m = [  3  31  -4   6 -15 -22 -42  -3  -1 -28 -28]
The smallest entry: -42
The entry just left of 6 -> -4
The second entry from the left is 31
Find the last entry.
-28
The fourth entry: 6

X =
[[7558 5932 6609 3256 4744 3538 3042 2001]
 [6756 3768 5760 6466 5234 4232 2516 4932]
 [3882 6734 4418 3607 4295 5295 6338 2694]
 [3296 4646 3498 6472 5202 6052 7792 2096]
 [4957 6630 4407 3569 4657 5298 4539 8588]]
Report the entry just left of the largest entry.
Answer: 4539
The smallest entry in the last row -> 3569
The top entry of the column that holds the smallest entry is 2001
The entry just right of 6466: 5234
The third entry from the end, reading row by row -> 5298
The 4th entry from the end, reading row by row is 4657
Report the last entry in the row that holds the largest entry.
Answer: 8588
Report the first entry in reading order.
Answer: 7558
Report the entry just left of the smallest entry.
Answer: 3042
Report the entry just left of 6734.
Answer: 3882
The second entry on the diagonal from the top-right corner is 2516
Report the third entry, reading row by row.
Answer: 6609
The entry in the bottom-left corner -> 4957
Report the third entry on the diagonal from the top-right corner.
Answer: 5295
The entry just left of 5295 -> 4295
The entry just left of 3538: 4744
Report the entry just left of 6466.
Answer: 5760
Report the second entry in reading order.
Answer: 5932
The entry directly below 3607 is 6472

M =
86  135  375  2  160  53  -25  -111  -15  4  -321  167
-172  -25  -261  -8  143  62  518  -84  103  -140  -253  14
-86  -98  -116  5  123  -126  -183  276  -269  76  -98  -218
-212  -153  -207  79  176  -99  -114  225  -239  51  -132  -217
212  -36  229  162  -357  -145  -61  -189  138  20  79  182
The last entry, reading row by row -> 182
Find the 5th entry, reading row by row.
Answer: 160
Find the third-last entry, reading row by row.
Answer: 20
Find the entry directly below -99.
Answer: -145
Find the entry just right of the largest entry.
Answer: -84
Find the entry just right of -183.
Answer: 276
Find the entry directly above -126.
Answer: 62
Find the entry in the top-left corner.
Answer: 86
The first entry of the largest entry's row is -172
The 2nd largest entry: 375
The second-last entry, reading row by row -> 79
Find the smallest entry in the first column.
Answer: -212
Find the bottom entry of the column that holds the largest entry.
Answer: -61
Find the entry directly above 229.
Answer: -207
Find the maximum.
Answer: 518
The bottom-left entry is 212
The entry directly above -61 -> -114
The third smallest entry is -269
The smallest entry in the last row -> -357
The entry directly above the largest entry: -25
The entry directly below -253 -> -98
The second smallest entry -> -321
The second entry in reading order -> 135

arr = (237, -449, 179, -134, -219, 141, -136, -482, -67, 114, 278, 194, -461, -104, -10, -346)
The minimum -> -482
Give the maximum.
A: 278

Questions about the matrix below. Counting starts at 0.
1) Report the entry at row 0, column 2.
2) Report the entry at row 0, column 0.
3) Report the entry in row 1 and column 0.
4) Report the entry in the bottom-left corner.
5) Report the bottom-right entry.
6) Report the entry in row 0 and column 1.
7) Report the entry in row 2 and column 0.
8) Report the top-right entry.
5  4  5  3  2  4  2  4  4  5  7  4  4  3
7  2  7  2  1  6  2  2  3  5  8  4  2  2
7  2  7  5  6  6  5  2  3  3  2  6  2  5
5  3  5  5  7  5  6  3  4  3  1  6  3  5
1  7  1  4  3  2  3  7  4  4  5  2  7  4
3  5  3  6  7  3  6  5  4  2  1  5  5  6
2  6  2  5  7  3  6  6  4  3  1  4  6  5
5  4  5  4  5  4  5  4  4  3  3  5  4  4
3  5  3  4  4  3  4  5  4  4  5  3  5  4
6  3  6  3  2  5  3  3  3  5  7  4  3  3
5  3  5  3  3  5  3  3  4  5  6  4  3  3
7  2  8  3  2  6  3  1  3  5  7  4  2  3
1) 5
2) 5
3) 7
4) 7
5) 3
6) 4
7) 7
8) 3

grid = [224  82 213 147  18]
Report the entry just right of the largest entry.
A: 82
Report the largest entry.
A: 224

Questions about the row below.
1) The 3rd entry from the left?
2) The maximum?
3) The last entry?
[-342 -374 -483 -337  306 -527   62   33]
1) -483
2) 306
3) 33

B =
[[ 0.14 -0.06 -0.21 -0.10  0.12  0.14 -0.07 -0.21 -0.08  0.13 -0.05  0.12
  -0.09 -0.20 -0.06]
 [-0.11 -0.20 -0.10  0.08  0.16  0.05 -0.13 -0.20 -0.08  0.11 -0.10  0.15
   0.02 -0.15 -0.20]
 [-0.18 -0.18 -0.07  0.07  0.15  0.11 -0.03 -0.16 -0.19 -0.10 -0.12  0.05
   0.15  0.12 -0.01]
 [ 0.09 -0.14 -0.14  0.09  0.11 -0.12 -0.16  0.07  0.12 -0.10 -0.08 -0.17
   0.05  0.13 -0.08]
 [ 0.08 -0.02 -0.12 -0.17 -0.13 -0.03  0.08  0.13  0.09 -0.02 -0.09 -0.12
  -0.17 -0.13 -0.03]
 [-0.11 -0.08 -0.03  0.02  0.06  0.08  0.06  0.02 -0.03 -0.08 -0.14 -0.11
  -0.11 -0.08 -0.04]
 [ 0.09  0.18 -0.10 -0.23  0.02  0.20 -0.04 -0.24 -0.05  0.20 -0.10  0.03
  -0.23 -0.11  0.17]
 [ 0.05 -0.04 -0.12 -0.12 -0.06  0.04  0.09  0.06 -0.03 -0.11 -0.09 -0.13
  -0.07  0.02  0.08]
 [-0.16 -0.05  0.08  0.12  0.02 -0.11 -0.16 -0.09  0.05  0.12 -0.20  0.07
  -0.07 -0.16 -0.12]
 [-0.09  0.06  0.17  0.18  0.09 -0.06 -0.19 -0.23 -0.16 -0.02 -0.24  0.12
   0.19  0.15  0.02]]
The entry just right of -0.15 -> -0.20
The entry just left of -0.15 -> 0.02

x = [13, 81, 20, 87]
Give the first entry from the right.
A: 87
The entry just left of 87: 20
Give the second entry from the left.
A: 81

[59, 42, 102, 140, 67, 90, 166, 65, 66, 168, 139, 96, 215, 150, 111, 147]
The 4th entry -> 140
The second entry from the right -> 111
What is the 1st entry from the left?
A: 59
What is the fourth-last entry?
A: 215
What is the last entry?
A: 147
What is the entry just right of the smallest entry?
A: 102

Read these off the row that follows.
1) Give the first entry from the right.
2) Give the 2nd largest entry.
3) Give the second entry from the right.
4) Give the first entry.
5) Give the 2nd entry.
6) Give the smallest entry.
[  1 -20  -9  33  11 -17  30  13  25 -37  31 -18  27 -21  35 -29]
1) -29
2) 33
3) 35
4) 1
5) -20
6) -37

Read these off the row that follows.
1) Report the entry just left of -11.98.
2) Report the 1st entry from the right.
3) Report the first entry.
4) Report the 3rd entry from the end.
5) Report the entry just right of the largest entry.
-16.47	-2.79	3.10	14.78	-2.79	-15.49	-2.35	0.88	-11.98
1) 0.88
2) -11.98
3) -16.47
4) -2.35
5) -2.79

W = [-134, 297, 453, -471, 292, -163, 255, 282]
The second largest entry is 297
The first entry from the right -> 282
Give the third entry from the right.
-163
The first entry from the left: -134

A = -141  -27  -111  -420  506  -148  162
The centre entry -> -420
The entry just right of -27: -111
The second-last entry?
A: -148
